These are the activations of a small neural network, seen along a few directions. Each row is one input.
Each table varies a few parts of the input and shows all the possible inputs, shuffled.
A made-up example of a description, with smaller parts first: one of 2 separate values, together with either a single point or one of 11 places along a line or (one of 6 places along a line, together with one of 8 places around a ring).
Shared parts are said once, and a part with two or three values counts as separate values.

Other details of the inputs vary at random and push rows far along two fixed directions, the same in every table; ignore that.

Table:
row 1: [-38  38  27  12 -26  41  70  18  20 -20  37]
row 2: [  2  -6 -13  -7 -15 -89 -22  33  21 -47 -10]
row 3: [-12   5  23  22   9  46 -17 -24 -12  30   7]
row 4: [ -3  44  34  -2  -2  68  69  10  26 -34  29]
row 5: [-33 -24 -15 -17 -30 -83 -10  49  -1 -13  -2]
row 6: [ 11 -24  16  33  56  53 -56 -68 -36  79 -18]
row 7: [-13  10  13   1 -10  48  91  44 -13 -17  26]
row 8: [-18  52  -6 -21 -22  41  74  -4  44 -32  15]
row 9: [ 35 -14 -37 -13   2 -44 -63 -25 -10   5 -24]
row 10: [-31  11  19  14   2   8 -17 -20   9  36  -1]
row 11: [ 28  27 -10  -9 -15  44  95  -1  20 -34  29]
row 12: [ 26  -3  16   5  26  23 -13 -20  -1   5  -7]
row 13: [-24  -9   7  -8   8  26 -18   6 -11  38   3]
row 14: [ 38 -15 -43 -15 -28 -78  -6  13  -3 -46  -7]
row 15: [ 41 -40  -9   9  30 -51 -55 -16  -9   9 -27]
row 16: [-11 -33 -19  -9 -34 -73 -14  62 -23 -31  -1]
row 17: [  8  18 -20 -15   8  23 -17 -34  15  13 -10]
row 18: [  7 -18  20  28  48  57 -66 -65 -35  75 -16]
row 19: [ -1 -39 -19  -6 -29 -72  -5  61 -30 -32  -5]
row 20: [-11  19  15  -2  22  12 -20 -21  29  17 -16]
Each input here is: one of 4 places along a line, together with one of 5 places along a line.
Changing only the place on the line of 4 turns row 17 into row 2. The same change can be made to row 9. Which row results?
Answer: row 4
Start at row 19 and move only the place on the line of 4, one step at a time. The first step leads to row 18. Which rows follow, in order?
Answer: row 12, row 14

Table:
row 21: [  3  -9 -11  -1 -37 -15  50  50 -21 -42  19]
row 22: [ -4  31  -1 -19  15  71  23 -15   8  24  -3]
row 23: [ 20  -4   4   6  44  42 -27 -41  -7  28 -21]
row 24: [  2  28  15   5   3  30  64  10  19 -39  12]
row 25: [ -2  -4 -14  23  -3   1  25 -30 -10  17   3]
row 26: [ 17   2  14  -3  18  71  33 -10  -8  30  12]
row 27: [ -8  -5  -3 -15  -2  -2   6  17   5  10   5]
row 28: [  2 -21 -15  -3  23 -47 -86 -21   1  26 -44]
row 29: [-33  16 -16   7 -29  -8  55  -6   7   0  13]
row 30: [  3   7  36  11  29  67  26 -20   3  26  14]
row 31: [ -3  14  -4 -12  -7  13  -4 -17  16  -1   4]
row 32: [ 10  23   3  -6  -4  32  68  15  10 -37  10]
row 33: [ -4  23 -11 -22 -25   2  29   5  19 -24  15]
row 34: [-21 -12  22  19  28  11 -83 -32 -21  63 -23]
row 35: [ 24  -5 -25 -12 -18 -43  27  32  -3 -46  -8]
row 36: [ -5  23  12  -2   8  41 -17 -38  19  25   1]
row 37: [  6   6  14  -4 -10  29  71  26   5 -23  25]
row 38: [ 42 -26 -33  -7   5 -41 -64 -27 -20  14 -22]
row 39: [-12 -34 -28  -6 -24 -80 -49  37 -24  -9 -14]
row 40: [-16   4  25   0  26  44 -14 -20   8  45   1]
row 41: [ -1 -18  -8   5  23 -50 -88 -22   6  27 -45]
row 42: [ 14 -31   1  14  28  24 -61 -29 -42  52 -20]
row 43: [ 22  -2  -5   9  -1 -25 -20 -15   7 -16   1]
row 44: [  3 -12   4  -3 -17 -26  54  40   5 -45  21]
row 45: [-16  15  27  17 -14  30  58  24  -7 -29  28]
row 46: [-21  -5  10  -2 -23 -65  11  41  19 -29   7]
row 47: [-16  -4 -13  -9 -16  10   1  23 -19  10   6]
row 48: [ -2   2 -19 -19  -1 -20 -11   8   6  -7 -18]
row 49: [ 17  21  18  22  20  39 -14 -42  14  16   7]
row 50: [-15  29  12 -10  23  74  19 -23  17  20  -3]
row 51: [  8 -31   7  19  33  23 -65 -33 -39  50 -19]
row 52: [  5  28  29  19  35  66  18 -29  15  13  -1]
row 53: [-20   4   6 -13  -8   5  34  25  15  -9  17]
row 54: [-18 -34 -22  -2 -22 -82 -49  35 -21 -14 -12]
row 55: [  8 -22  10  12  -3 -68  -7  24   2 -24   0]
row 56: [  6   8 -34 -29 -41 -50  12  24  10 -38   7]
row 57: [  2 -10 -17   1 -26 -94 -51   8  20 -25 -14]
row 58: [-31  -4   1   3 -34 -51   6  46  -4 -33   8]
row 59: [ -3   2   1 -15  18  51  -4 -10  -2  49   2]
row 60: [ 29 -16 -14   3  11 -21 -45 -30  -6   4  -9]
row 61: [ 21  13  -7  -7 -17   6  37   1   7 -34  18]
row 62: [-14   9  29  24  -9   5  30  20 -10 -23  17]
Describe the family of inputs behind these rows.
Answer: one of 2 separate values, together with either a single point or (one of 4 places along a line, together with one of 5 places along a line)
Changing only the choice among 2 separate values turns row 24 into row 28. The same change can be made to row 55. Which row results?
Answer: row 46
Changing only the choice among 2 separate values turns row 41 into row 52. The same change can be made to row 57. Which row results?
Answer: row 49
Start at row 47 and move only the place on the line of 5, one step at a time. The first step leads to row 39. Which rows follow, in order?
Answer: row 54, row 58, row 34
Change only the place on the line of 4 in row 56. List by row number the other rows that result.
Answer: row 22, row 47, row 59
